These are the activations of a small neural network, seen along a few directions. Each row is one input.
In each table, some parts of the input vary, and every possible input appears once, in random order.
A made-up example of a description, with smaller parts first: values(2) and (point or line(11) or (line(4) and ring(8))).
Shared parts are said once, and a part with two or three values counts as separate values.

Other details of the inputs vary at random and push rows far along two fixed directions, the same in every table; ignore that.

Table:
R1: [ -9   3  17 -49  -9  -9   5 -30  16 -34  32 -14]
R2: [-17  21 -22  23 -18   2  -6  24  -5   9 -21  22]
R3: [-45 -18   7 -45  -1   9  -3 -38 -19 -10 -53 -12]
R4: [ 23 -10  18   5  14 -10   7  -1  14  -4  32  -8]
R5: [ 1 14 12 26 -5 -7 -7 23 14 -2 -8 14]
R6: [ 14  21 -21  23   3  -6   5  28  17   4  50   8]
R7: [ 42  10  15  28   2 -23  -9  25  22 -17  52   3]
R8: [  0  -3  -4  45  19   5  -5  25  -3  18 -31   6]
R9: [-15   5 -19 -15  -9  12   4  -6 -12  10  -7   2]
R10: [-22 -10   2  -9  -3  18  10 -18  -5  23 -43   2]
R11: [ 38  -5  41 -61 -10 -23   8 -39  27 -47  85 -23]
R12: [ -7 -32  -1 -21  13  16   3 -26 -27  21 -29 -17]
R13: [-49 -41   0 -74  13  24  17 -68 -19   6 -42 -26]
R14: [-12 -21  12 -32 -10  11  -1 -32 -21  10 -51  -8]
R15: [-10   6 -12  17  11  -1   2  12   6  -4  14   2]
R16: [ -1   2 -22  24  12   1  -5  17 -15   0   2  -3]
R17: [ 25   6  15  12  -6 -12 -12  16   3 -10  15   3]
R18: [  6   9  13  22  -1  -4 -11  18   5   0 -22  10]
R19: [-11 -12   6  10  16   4   5  -4   5   6 -20  -7]
R20: [ 20 -21  58 -75   6 -22  16 -61  39 -45  70 -32]
R21: [ 38  11  16  39   3 -27  -6  34  26 -13  42   9]
R22: [-23   8 -24   1 -16  11  -9   6 -23   9 -41   8]
R23: [-47 -29   6 -80  -2  14  -2 -64 -39 -18 -49 -30]
R24: [  3   9 -13  27  -7   1 -19  27 -25  -4 -21   9]
R25: [ 53  25   9  25 -13 -15   5  30  36   3  77  14]
R26: [-10  -7   1   2  -2  16   3  -6  -8  27 -43   8]
R27: [-14  22 -14  41 -14   4  -3  35   3  19 -42  28]
R28: [ 23  21 -20  81   6  -6 -26  66 -15   7 -14  23]
R29: [ -5 -34   9 -21  18   8   0 -27 -24   1 -20 -21]
R30: [-20   1  11  -6  -3  -3  -2  -2   4  -8 -24   5]
R31: [ -4 -17  10 -26  -2  13   7 -27 -13  20 -27  -7]
R32: [  7   6  -2  -9  10 -11   5  -3  16 -18  54 -10]
R33: [ 28   2  15   3   8 -10  14   5  37   5  51   1]
R34: [ -3 -16  42 -87   3 -17  18 -68  37 -51  66 -33]
R35: [ 20  11  23  -7 -14  -6   7  -5  27  -4  22   7]
R36: [-21 -16  -6 -52 -17  10   4 -41 -29  -7 -30 -15]
R37: [-24 -12  -4 -34  -6   7  -9 -26 -36 -12 -40 -16]
R38: [ -6   7 -21  33   5  -2 -17  25 -24  -5 -22   5]
R39: [ 18  17  10  26  10 -19  11  25  45 -12  59   8]
R40: [-27   0 -20  13   8   5 -17   9 -31  -1 -44   1]
R41: [  7   5   6  34  -4  -3 -15  26 -10   5 -32  10]
R42: [  9  34 -14  56  -9  -4   4  52  29  22  12  33]
R43: [ -7 -28  -8  -3  17  13  -4 -15 -36   5 -33 -14]
R44: [ 12  -2  18 -61   3 -13  27 -41  41 -25  94 -19]
R45: [ 39  37  -8  82   2 -15   4  71  53  19  57  29]
R46: [ 17  12 -10  24 -16   2 -10  23 -13   8  -8  17]
R47: [-11   0 -21   4 -13  14 -15   4 -38  14 -50   8]
R48: [ 35  14 -15  29   3  -9   3  30  15   3  61   6]
R49: [ 15  31  -6   5 -14  -9  11  15  36  -3  64  13]
R50: [  1  28 -16  33 -10   0   6  33  24  14  15  24]
R51: [ -3   4 -36  32   7  11  -3  24 -21  20 -16   6]
R52: [-15 -28   2 -39   9   7  -9 -39 -36 -17 -32 -24]
R53: [ -4  -7 -19 -11  -6  18   0  -9 -29  15 -27   0]
R54: [ 10  27  -1  31   0 -20  -4  31  26 -22  48  11]
R55: [ -7 -19  -6 -30  -4  20   3 -27 -32  15 -32 -10]
R56: [-16  -6   8  18   9   0  -9   4  -3   1 -37   1]
R57: [ 37 -18  38 -59   6 -17  26 -45  43 -17  91 -25]
R58: [ -3  15 -33  26 -10  12  -3  23 -21  20 -21  12]
R59: [-27 -12  14 -30 -10  11   3 -32  -7  11 -49  -5]
R60: [-11   3 -11  22  11   7   8  14  10  22 -14  10]
R61: [ -6 -17 -22  13  14  18  -6   4 -37  28 -40   0]
R62: [-23  -3 -13  18  14   5  -2   9  -1   6 -20   4]
R63: [ 13  -3  43 -50   2 -27  19 -37  50 -45  76 -20]
R64: [ -7 -18   7 -28 -12  12  -6 -27 -27  10 -41  -8]
R65: [  3   1 -31  50  15   6 -15  38 -28  14 -25   7]
R66: [-15  17 -12  14 -16   3  -2  15   8   7 -20  19]
Each input here is: ring(6) and ring(11).
Changing only the ring(11) part turns R1 into R37. The same change can be made to R15. Which row results? -> R16
Which other rows does R22 become when the ring(11) part takes its other values? List them by row number. -> R2, R14, R27, R35, R36, R46, R47, R59, R64, R66
A walk changes only the ring(6) part. It starts at R60 and steps to R42. List the rest of the walk in order. -> R27, R30, R63, R39

Table:
R67: [ -7  -7 -26  11  10  10 -14   6 -50   1 -26 -12]
R68: [-26   9 -13  -2 -14   9  -9   7 -19   6 -41  19]
R69: [ 13  15 -22  51  -8   5  -5  39  -6  29 -29  20]
R70: [ 59  11   2  34  15 -18  -7  37  20 -13  92   0]
R71: [-22 -11 -11   1  11  16   0  -4 -14  24 -34   0]
R72: [ -7 -24  41 -64   6  -1  13 -54   6 -17   2 -31]
R73: [ 41  17  31  46   9 -23  -6  36  49 -13  52  13]
R74: [  1  -4  41 -46  -2 -18   8 -44  24 -38  32 -23]
R75: [  3  26   0  38  -5 -13  -7  37  12  -7   3  10]
R76: [  7  13 -15  39   7   7   3  31  17  19  17  15]
R77: [ 25  43  -9  21 -22 -14   0  39  38 -17  62  28]
R78: [ 31  21  16 -13 -22 -29  11  -2  39 -22  75   1]
R79: [  9   1  34  -8   3 -20  -2 -10  33 -33  39  -7]
R80: [  3 -15 -19  -3   7  19 -15   3 -48   8 -25  -1]
R81: [-16 -18 -12   5  12  12   4  -5 -16  24 -33  -1]
R82: [ -2   6  -2 -12   2  -5   6  -2  18 -14  27  -1]
R83: [-18  20 -29  37  -2   8  -6  30 -14  14 -42  15]
R84: [ 46  -5  16 -27  11 -14   7 -16   8 -25  86 -26]
R85: [  7   6 -34  55  16   3 -24  45 -33   4 -10   6]
R86: [ 18   6  22 -21 -19 -21   5 -11  25 -24  39 -12]
R87: [-16 -35 -19 -39   2  16 -10 -41 -66  -1 -49 -30]
R88: [  6 -13  27 -51   3 -21  18 -39  28 -29  56 -17]
R89: [ -9  -7 -12  49  16   7  -9  30 -20  32 -56  18]
R90: [-23 -19   2 -37   9  18   8 -35 -20  11 -45 -15]
R91: [-16 -22 -15 -43   0  16 -13 -29 -54 -11 -25 -16]
R92: [-10 -52  -8 -30  29  20  -8 -38 -60   6 -47 -31]
R93: [ -5  32 -23  33  -9  -5   1  32   9   7  15  14]
R94: [-16  11  -7 -21  -6   4  15 -17  10  -6  21  -7]
R95: [ 17  -8 -33  49   7  11 -21  30 -53  26 -42   1]
R96: [ -2 -39  41 -57  15  -3  12 -53   7 -17   3 -31]
R97: [25 -6 11 -5 10 -8 13 -3 28 -5 44 -2]
R98: [-19 -16  13 -33   8   8   6 -31 -14  10 -35 -11]
R99: [ 12  29  10  32 -17 -13 -14  33  23 -19  13  25]
R100: [-13  -1 -10  47   7  -1 -13  34 -12   7 -46  11]
R101: [ -8  -2 -25  45  12  16   1  27 -10  32 -33  13]
R102: [-23 -35  16 -37  -2  15  -2 -42 -31  11 -73 -22]
R103: [-16  -3  -6  56  12   0 -17  28 -17   7 -63  13]
R104: [  1 -16  38 -56 -14 -14   6 -56  12 -31  10 -26]
R105: [-29 -12  15 -58   0   0  10 -49  -8 -12 -14 -19]
R106: [ 52  13  33  47   9 -29   0  33  54 -17  66  11]
R107: [ -6  10 -13   2  -9  16   4   8   1  17  -1  16]
R108: [-10  -4 -17   7 -10  13   1   1 -19  31 -39   2]
R109: [-52 -35  10 -43  11  18  -7 -44 -36  -3 -81 -22]
R110: [-10 -23  38 -53  -2   6  -1 -48  -2 -13 -24 -10]
R111: [ 32   0 -17  28  13 -14 -10  26  -8 -15  50  -5]
R112: [-26 -18   9 -71   3   2  15 -55   6 -17  19 -25]
R113: [ -3  -8   0 -21   5  -3  10 -17  10 -14  15  -7]
R114: [  2  24 -23  50   1  10   3  38   6  27  -5  18]
R115: [-10  13   2   3 -16  -1 -10  14  -1 -10 -14  13]
R116: [-19  11 -27  42   4  15  -4  29 -22  37 -50  14]
R117: [-29 -10 -22   4   7  14   5  -6 -15  13 -30  -2]
R118: [ -1  11 -17   6 -16  -1   1   5  -3   3 -11   6]
R119: [  6  15   7  62   8  -2 -13  39   1  14 -37  16]
R120: [  2  -7  15  17  12   1  -7  12   6   5 -16   1]
R121: [-32  -7  -3 -65 -16  17  12 -47  -7  -9  -4  -8]
R122: [  6   2   5 -30  -8   7   7 -11  10  -1  13   8]
R123: [ 12  28 -23  31 -21  -6   5  27  17   6  29  13]
R124: [ 29  22  12 -22 -17 -11  14   2  42 -10  85  10]
R125: [  8   1   4  51  -2   0 -15  25 -10  18 -55  11]
R126: [  0 -14  32 -73  -8   0  11 -48  12 -13  23  -8]
R127: [-14  -1 -12  45  15  10 -12  31 -18  31 -57  19]
R128: [-13  13  -8 -31 -21   3   5 -11   7  -8  20   7]
R129: [ 45  31  23  25 -14 -20  -2  42  49 -15  70  22]
R130: [ 29   5  19  -9 -12 -16   8  -5  25   0  41   0]
R131: [ 40  28  -6  34 -16 -11  11  30  39   9  66  13]
R132: [-14   1 -18  11   3  -1   4   7  -1   6  -1   4]
R133: [  0  -6  28 -56   1 -17  13 -38  30 -31  56 -16]
R134: [ 1 -2 -4 11 11  8  0  9  5 12 -9  6]
R135: [-26  -9 -13 -37 -16   7   6 -34 -19   5 -27 -13]
R136: [-18  21 -35  51   2   9  -4  41  -1  18 -16  20]
Changing only one part turns R87 into R111. The same change can be made to R102. Which row results? -> R96
What is each input in this table made of? -> values(2) and line(5) and (point or line(6))
Which other rows does R68 become when the line(5) part takes its other values? List them by row number. -> R78, R88, R105, R133
Which other rows does R131 become when the values(2) part takes its other values? List them by row number. -> R123
Which other rows agree with R93 in the line(5) part and the values(2) part? List them by row number. -> R67, R74, R75, R83, R94, R105

Table:
R137: [-13  -7   4 -17  -5   5  -4 -14 -12  -1 -26  -3]
R138: [-5 -3  9 -2  2 -4 -1 -5  2 -5 -6 -3]
R139: [ 14 -12   5  -2   5  -3  -5  -7 -13  -3   1 -11]
R140: [ 13  32 -22  67  -3  -4  -5  59  16  19   8  28]
R141: [  6 -13  -5  -9   4   4   2 -12 -15   5   1 -12]
R142: [-17  -1  -9  26   6   6  -5  14 -11  16 -43   8]
R143: [ -3  14 -18  27  -4  -1  -7  24  -4   0  -6  10]
R144: [ -5 -14  -9  -9  10   9  -2  -8 -22   3 -10  -7]
R145: [-20  -2 -11  16   1   7 -12   8 -24   7 -50   4]
R146: [  1 -16   5 -13  11   2  -6 -12 -17 -10  -4 -12]
R147: [-27 -16   4 -14   2  13  -4 -21 -23   7 -58  -5]
R148: [ 12  24 -11  41  -6  -3  -1  39  18  15  12  24]
R149: [ -2  -6  11 -45 -10   0   7 -31   4 -13  15  -9]
R150: [ 28  20  11 -15 -12 -17  15  -1  41 -19  83   1]
R151: [ 4 18 -8 34 -6 -3 -9 29  1  3 -8 15]
R152: [  4 -21   7  -9  12   4   1 -17 -13   7 -15 -15]
R153: [-12 -15  14 -65  -7   3  10 -51  -3 -17   9 -21]
R154: [ 11 -11  -1  -1   8   2   3  -7  -6   8   6 -10]
R155: [-9  1 -2 -5 -1  6  6 -5  3  8 -7  2]
R156: [  6 -13   4 -26   8   0  -1 -18  -9 -15  21 -14]
R157: [18 25 -4 52 -5 -8 -3 47 25 10 17 24]
R158: [-28  -7 -10  20   4  14 -11   7 -31  18 -76   6]
R159: [-15 -24  26 -59  -1   4   8 -51  -1 -12 -11 -20]
R160: [ 21  22   4  22 -10 -13  -4  27  21  -6  30  16]
R161: [  0   5  -1 -11 -10   0   1  -2   4  -5  10   2]
R162: [ 11  -8  -6   3   3   1  -4   0 -17   2   0  -8]
R163: [-33  -5 -28  14   3  17  -6   5 -33  19 -62   5]
R164: [ -5 -10  19 -31  -3   0   5 -26   5  -8  -4  -6]
R165: [-12   1  -8   4   2   5   3   1   0   9 -10   2]
R166: [ 3 -1 11 -7  3 -8  7 -7 20 -9 21 -4]
R167: [ -9   5 -12   0  -4   5   2   2  -6   7  -9   3]
R168: [12 16  2 28 -1 -8  2 25 21  3 18 11]
R169: [ -3 -14  24 -46  -2   0  12 -37  13  -8  10 -11]
R170: [  2  -6  22 -34  -1  -4  13 -28  21 -11  24 -10]
R171: [-28  -2 -24  12  -3  20  -7   7 -32  26 -66  13]
R172: [ 10 -12   8 -18  12  -1   5 -13   5  -7  31 -11]
R173: [ 18   9  12 -16  -2 -15  15  -7  39 -18  69  -5]
R174: [-17   6 -22  19  -1   8  -4  14 -16  15 -29   8]
R175: [  5 -15   7  -5  15   2  -1  -7  -5  -2   2  -9]
R176: [ 10 -11   3  16   9   0  -7   4 -15   6 -16  -6]
R177: [ 10  13   2  31   1 -11  -4  25  16  -6  13   9]
R178: [ 22  31  -6  50  -7 -15  -8  48  19  -3  26  20]
R179: [  9 -13  10  -2  13  -2  -5  -4  -5  -8   6  -8]
R180: [ 13  10   7 -20 -12  -7  11  -7  25 -10  49   0]
R181: [-20 -14   3 -26   2   4  -2 -25 -15 -10 -26 -12]
R182: [-1  6 -2  1 -4  3  5  4 11  8  7  6]
R183: [ -4  13 -16  20  -6   1  -7  20  -9   4 -12   9]
R184: [ 23  21   3   4 -10 -18   4  13  29 -19  63   4]
Changing only one part turns R167 into R168. The same change can be made to R180. Which row results? -> R157
Changing only one part turns R139 into R141. The same change can be made to R146. Which row results? -> R144
What is each input in this table made of? -> ring(6) and (values(2) or line(6))
Which other rows does R152 become when the values(2) part takes its other values? List them by row number. -> R175
Which other rows does R165 become when the ring(6) part takes its other values? List them by row number. -> R138, R142, R145, R174, R184
Which other rows does R172 become when the values(2) part takes its other values? List them by row number. -> R154
